J_220: | -18 | -86 | -25 | -76 |  62 | -37 |  -4 | -18 |   2 |  31 |  14 |  56 | -90 | -75 |
J_256: |   92 |   82 |   22 |  -29 |   57 |   24 |   54 |  -18 |  -32 |   63 |  -18 |  -14 | -102 | -102 |
J_270: |  45 | -37 |  20 |  72 | -64 |  29 |  -4 |  18 |   3 | -34 | -11 | -50 |  94 |  82 |
J_516: |  -26 |  -54 |   15 |  -29 |   57 |   24 |   54 |  -18 |  -32 |   63 |  -18 |  -14 | -102 | -102 |
J_772: |   9 | -50 | -53 | -70 |  15 | -81 | -74 |  -3 |  45 | -38 |  44 |  97 |   5 |  27 |
which: | -76 |  62 | -37 |  -4 | -18 | | J_220
which: | 94 | 82 | | J_270
which: |  45 | -38 | | J_772
which: |   92 |   82 |   22 |  -29 |   57 |   24 |   54 |  -18 |  -32 |   63 |  -18 |  -14 | -102 | -102 | | J_256
which: | -37 |  20 |  72 | -64 |  29 |  -4 |  18 |   3 | -34 | -11 | -50 | | J_270
which: |  15 | -29 |  57 |  24 | | J_516
which: | -25 | -76 | | J_220

J_29: | -49 |  -4 |  15 |  15 |  61 | -13 |  17 | -50 |  17 |  39 |  83 |   4 | -53 |   3 | -74 |  59 | -13 |  18 |  62 |   4 |   1 | -79 |  33 | -30 | -29 |  30 |   3 | -54 |  53 |  -9 |  61 | -61 |  -6 |   9 |  18 |  37 |  13 |  28 |  63 |   3 | -11 |  40 | -39 |   4 | -21 | -22 | -34 |  32 |
J_949: |  11 | -21 |  55 |  40 | -41 |  62 |   7 | -35 |  29 |  11 | -38 | -28 | -59 |  16 |  43 |  -2 |   7 | -49 | -30 | -78 |  61 | -52 | -14 |  17 |  45 | -43 |  26 |  10 | -21 | -13 | -28 | -18 | -15 |  14 |  70 | -36 |  14 | -35 |   1 | -74 | -22 |  -7 |   7 | -17 | -30 | -31 |  -1 |  -2 |
J_118: | -42 |  -1 |  31 |  34 |  44 |   7 |   8 | -64 |  27 |  38 |  71 |  -3 | -73 |   8 | -49 |  57 |  -8 |  -1 |  51 | -32 |  19 | -91 |  26 | -31 | -14 |  20 |  11 | -46 |  45 | -12 |  54 | -68 | -18 |  10 |  41 |  25 |  17 |   1 |  72 | -35 | -22 |  42 | -29 |  -4 | -31 | -31 | -29 |  28 |
J_186: | -35 | -22 |  43 | -29 |  -4 | -31 | -18 | -44 |  30 |  10 |  -4 | -18 | -58 |  13 |  39 |  13 |  14 | -36 |  -7 | -84 |  39 | -43 |  -7 | -14 |  26 | -11 |  19 |   6 |  -2 | -12 |   5 | -36 | -34 |  -2 |  54 | -18 |  10 | -55 |  37 | -87 | -28 |  18 |  22 | -20 | -25 | -22 |   1 |  -3 |
J_780: |  27 |   3 |  51 |  38 | -40 |  59 |   5 | -33 |  27 |   9 | -37 | -26 | -55 |  15 |  43 |  -3 |   7 | -47 | -29 | -76 |  57 | -47 | -14 |  16 |  43 | -41 |  38 |  11 | -21 | -11 | -27 | -16 | -15 |  13 |  66 | -34 |  13 | -36 |   2 | -73 | -21 |  -7 |   8 | -16 | -29 | -28 |   0 |   5 |
J_539: | -2 |  0 | -1 |  1 |  1 | -1 | -2 | -1 |  0 |  0 |  2 |  1 | -1 |  0 |  0 |  1 |  0 |  0 |  1 | -2 | -1 |  0 |  0 | -2 | -1 |  2 | -1 |  0 |  1 |  0 |  2 | -2 | -2 | -1 |  0 |  1 |  0 | -2 |  3 | -2 | -1 |  2 |  1 |  0 |  0 |  0 |  0 | -1 |
J_596: | -48 |  -3 |  15 |  16 |  58 | -12 |  15 | -49 |  17 |  38 |  80 |   4 | -52 |   3 | -69 |  57 | -12 |  16 |  60 |   1 |   2 | -76 |  31 | -30 | -27 |  29 |   2 | -51 |  51 |  -8 |  59 | -59 |  -7 |   8 |  18 |  36 |  12 |  24 |  63 |   0 | -12 |  39 | -36 |   3 | -21 | -22 | -32 |  30 |
J_266: |  28 |   3 |  55 |  40 | -41 |  62 |   7 | -35 |  29 |  11 | -38 | -28 | -59 |  16 |  43 |  -2 |   7 | -49 | -30 | -78 |  61 | -52 | -14 |  17 |  45 | -43 |  42 |  10 | -21 | -13 | -28 | -18 | -15 |  14 |  70 | -36 |  14 | -35 |   1 | -74 | -22 |  -7 |   7 | -17 | -30 | -31 |  -1 |   6 |
which: |  28 |   3 |  55 |  40 | -41 |  62 |   7 | -35 |  29 |  11 | -38 | -28 | -59 |  16 |  43 |  -2 |   7 | -49 | -30 | -78 |  61 | -52 | -14 |  17 |  45 | -43 |  42 |  10 | -21 | -13 | -28 | -18 | -15 |  14 |  70 | -36 |  14 | -35 |   1 | -74 | -22 |  -7 |   7 | -17 | -30 | -31 |  -1 |   6 | | J_266
which: | -35 | -22 |  42 | -29 |  -4 | -31 | | J_118
which: | -2 | -2 | -1 |  0 | | J_539
which: |  16 |  43 | -41 | | J_780

J_506: | -22 | -21 |  25 |  17 | -78 | -90 |  42 | -15 |  29 |
J_831: |  24 |  19 |  -8 |   5 |  15 |  34 | -21 |  40 | -57 |
J_664: |  35 |   2 |  12 |   4 |   3 |  24 |  -9 |  68 | -87 |
J_351: |  14 |   4 |  -2 | -22 |  28 |  20 | -18 |  -2 |   1 |
J_212: |  44 | -21 |  25 |  17 |  18 |  11 |   4 |  66 | -74 |
J_11: | 14 |  4 | -2 | 68 |  3 |  4 | -9 | 24 |  1 |
J_628: | -33 |  10 | -11 |   9 |  -6 |   3 | -10 | -52 |  59 |
J_886: | -44 | -11 |  -9 | -46 | -29 | -51 |  37 | -58 |  76 |
J_756: |  -3 |  -4 |  16 | -22 | -51 | -57 |  17 |   0 |  11 |
which: |  4 |  3 | 24 | | J_664
which: |  44 | -21 |  25 |  17 |  18 |  11 |   4 |  66 | -74 | | J_212
which: |  4 |  3 | 24 | -9 | 68 | | J_664

J_379: |  20 |  22 |  -4 |  61 |  37 |  -5 |   2 | -13 |  36 |  39 |  10 |   6 | -12 |  27 |
J_814: | -25 | -14 | -30 | -16 | -50 | -34 |  12 |   0 |  10 | -12 |   5 |  -3 |  -3 |   6 |
J_850: |  31 |   2 |  29 |   7 |  16 |  -9 | -17 | -17 |  -1 | -21 |  -6 | -15 |  27 |  -4 |
J_923: | -26 | -21 | -40 |  32 | -35 | -35 |   4 |  -6 |  42 |   8 |  15 | -19 | -17 |  38 |
J_180: |  27 | -28 |   9 |  30 | -31 | -33 |   1 |   8 |  41 |  58 |  14 | -25 | -26 |  35 |
J_881: |   4 | -11 | -18 |  49 |  -3 | -10 |   5 |  10 |  42 |  69 |  17 |  -9 | -46 |  39 |
J_475: |  38 |  21 |  55 |  -7 |  52 |  26 |  -3 |  -4 | -31 |  14 |  -6 |   5 |   3 | -17 |
J_106: | 19 | 35 |  6 | 48 | 54 | 51 |  9 |  4 | 19 |  9 |  5 | 44 | 34 | 12 |
J_642: | -48 | -27 | -15 | -74 | -63 | -24 |  19 |   7 | -37 | -26 |   0 | -10 | -19 | -20 |
which: | 54 | 51 |  9 |  4 | 19 |  9 |  5 | 44 | 34 | | J_106
which: | -35 | -35 |   4 |  -6 | | J_923

J_386: | -15 |  -1 |  -7 |  21 |  17 |   4 |   9 |  22 |   9 |  -4 |   1 |  -9 | -24 | -16 |   8 |   1 |   4 |  13 | -26 |   9 | -17 |  -7 | -26 | -10 |  -2 |  10 | -29 |  23 |  -5 |  10 |  12 |  -2 |   8 | -13 |  -7 | -13 |  -8 |   3 |  14 |  -9 |  -5 |  18 |  -9 |  42 |  -2 |
J_101: | -12 | -27 |  -7 |  -3 |  27 |   1 | -12 |  -1 |  15 |  -1 |   7 | -15 |  -4 |   3 |  -4 |   1 |  11 |  17 | -17 |  11 | -19 |   6 | -23 | -17 | -10 |   3 | -26 |   8 |  -7 |  23 |  41 |   5 |  -9 |  29 | -12 |  19 |  -2 |   3 |  15 | -27 | -13 |   6 |  -8 |  33 | -27 |
J_119: | -18 | -30 |  -1 | -15 |  -5 |  30 |  -7 |  -7 |  -5 |   0 |  17 | -28 | -14 | -14 |   4 |   9 |   1 | -11 |  -1 |  -3 | -14 | -29 | -10 |  -2 |  23 |  10 |  -7 | -26 |  16 |  18 |  81 |  14 | -13 |   8 | -13 |   3 |  -2 |  -8 |  -7 |  -6 |   1 |  -5 | -15 |  13 |  -3 |
which: |  -7 | -26 | -10 |  -2 |  10 | -29 |  23 | | J_386
which: |  27 |   1 | -12 |  -1 |  15 |  -1 | | J_101
which: |  14 | -13 |   8 | -13 |   3 |  -2 |  -8 |  -7 | | J_119

J_521: |   7 |  34 |  -5 |  18 |  18 |  -3 |  -1 |  23 |   7 |  30 |  37 |  35 |  24 | -29 |  -1 |  40 | -19 | -24 |  -8 |  -6 | -77 |  -7 |  -3 | -65 |  -3 | -74 |  57 |  33 |  18 |  -4 |  16 | -14 |   6 |  18 |  28 |
J_23: | -12 |  -8 |  -5 |  18 |  18 |  -3 |  -1 |  23 |   7 |  30 |  37 |  35 |  24 | -29 |  -1 |  40 | -19 | -24 |  -8 |  -6 | -77 |  -7 |  -3 | -65 |  -3 | -74 |  65 |  42 | -42 |  -1 |   5 | -28 |   1 |  38 |  50 |
J_348: |  -1 | -14 |   6 |  16 |  52 |  -5 | -18 |  23 |  37 |   7 |  35 |  30 |   1 |  -7 | -50 |  36 | -29 | -13 | -33 |  17 | -20 | -53 |  27 | -17 |  -3 | -88 |  54 |  28 |  15 | -16 |  17 | -10 |   5 |  10 |  20 |
which: |   7 |  34 |  -5 |  18 |  18 |  -3 |  -1 |  23 |   7 |  30 |  37 |  35 |  24 | -29 |  -1 |  40 | -19 | -24 |  -8 |  -6 | -77 |  -7 |  -3 | -65 |  -3 | -74 |  57 |  33 |  18 |  -4 |  16 | -14 |   6 |  18 |  28 | | J_521
which: |  7 | 35 | | J_348
which: |  -3 | -74 |  57 |  33 |  18 |  -4 |  16 | -14 |   6 |  18 | | J_521
which: | -74 |  57 |  33 |  18 |  -4 | | J_521
which: |  -7 | -50 |  36 | -29 | -13 | -33 |  17 | -20 | | J_348

J_649: | -78 | -65 | -60 |  34 | -60 | -71 |
J_381: |  -8 | -55 | -52 |  48 |  -7 | -39 |
J_405: | -28 | -47 | -44 |  41 | -21 | -25 |
J_697: |  -8 | -55 |   0 | -27 |  26 |  31 |
J_21: |  -8 | -55 | -52 |  48 |  -7 |  -8 |
J_294: |  46 |  33 |  29 | -42 |  33 |  39 |
J_562: | -67 |  35 |  33 | -60 | -50 | -60 |
J_794: | -19 | -50 | -47 |  25 | -16 | -19 |
which: |  -8 | -55 | -52 |  48 |  -7 |  -8 | | J_21
which: | -47 | -44 |  41 | | J_405

